A small network was trained on made-up records. Each row is its average activation on records with the value named, seen along a few directions.
Related values have similar rows: they may be neighbours, one step apart, or belong to one group.
(in the rows, 500 means zero)
Random noise pushes rows far along 6 fixed directions. That doesn't count. These rows show it; they differ only by the noise:
[396 402 420 484 643 663 349 576 579 390 463 640 352 262 763 684]
[458 394 380 640 670 448 453 603 502 562 548 501 572 476 593 479]
[367 485 527 522 585 452 703 462 227 645 606 472 389 527 305 435]
[263 538 308 400 596 538 605 471 375 580 489 486 422 487 453 613]
[458 475 365 282 549 507 294 539 622 493 559 365 626 491 583 519]
[523 469 538 629 739 518 400 651 587 494 583 663 493 400 673 561]
[277 111 245 290 475 646 393 442 295 476 388 170 348 258 548 433]
[291 410 133 430 596 466 493 517 445 608 452 307 611 530 508 514]


Field REDAN:
teg: [567 617 503 811 762 587 535 575 551 521 408 747 375 445 576 635]
dosub: [535 248 177 777 622 423 521 629 535 670 205 308 758 488 602 377]
roziz: [640 608 497 553 429 563 413 526 741 372 437 650 557 505 704 536]
nif: [738 443 626 382 546 529 250 546 689 365 539 444 547 438 563 401]
rono: [516 631 648 482 311 352 555 366 551 446 580 510 523 670 294 484]
buli: [438 591 439 207 564 534 693 472 321 582 553 336 370 544 241 472]
baro: [466 588 554 563 632 568 553 575 539 583 380 615 479 429 464 648]
funiv: [330 670 288 246 806 611 633 692 462 620 331 476 546 506 532 622]
siz: [556 692 836 175 485 535 424 510 555 473 543 426 499 493 369 466]
dulag: [644 628 640 422 713 495 524 650 586 599 483 518 685 561 464 463]
pulu: [595 380 645 556 457 486 371 418 576 526 492 446 467 464 459 391]
tivog: [532 679 391 595 646 587 634 509 502 606 322 564 514 566 481 564]
lag: [457 759 570 366 395 564 388 454 668 320 584 758 378 517 650 793]
piran: [357 426 455 374 312 581 440 466 560 320 399 459 475 423 646 583]
nus: [486 227 393 203 169 748 390 385 408 181 339 327 272 250 640 537]
A value of REDAN combines one of 5 hidden first parts with one of 3 second parts; all combinations occur once.
tivog and nus share the first part; tivog and teg share the second. Which value has the first part of teg and the second part of nus?
> buli
siz and baro share the first part; siz and rono share the second. Which value has the first part of rono and the second part of baro?
> pulu

Field NUSA:
divop: [483 693 353 559 136 604 445 338 731 301 393 764 496 529 705 744]
tute: [870 495 868 377 138 515 297 438 614 316 689 569 479 455 626 434]
bod: [411 708 579 446 469 488 572 515 547 503 550 609 491 534 484 639]
gaz: [581 618 405 684 753 343 605 622 494 711 553 504 739 697 438 418]
piv: [601 675 775 413 462 428 378 568 644 428 746 607 592 550 524 510]
megon: [469 266 745 590 654 628 346 535 489 264 591 670 198 233 697 501]
sema: [465 814 674 279 600 561 573 446 542 659 430 608 453 572 295 655]
fubu: [595 564 503 300 761 456 230 684 767 480 656 387 685 510 560 497]
banim: [698 401 828 335 836 664 580 620 324 563 431 428 292 340 297 303]
NUSA is arranged as a line.
List every value one step from tute, in the order listed.
> divop, gaz
List every value one step from fubu, in the order listed.
> piv, megon
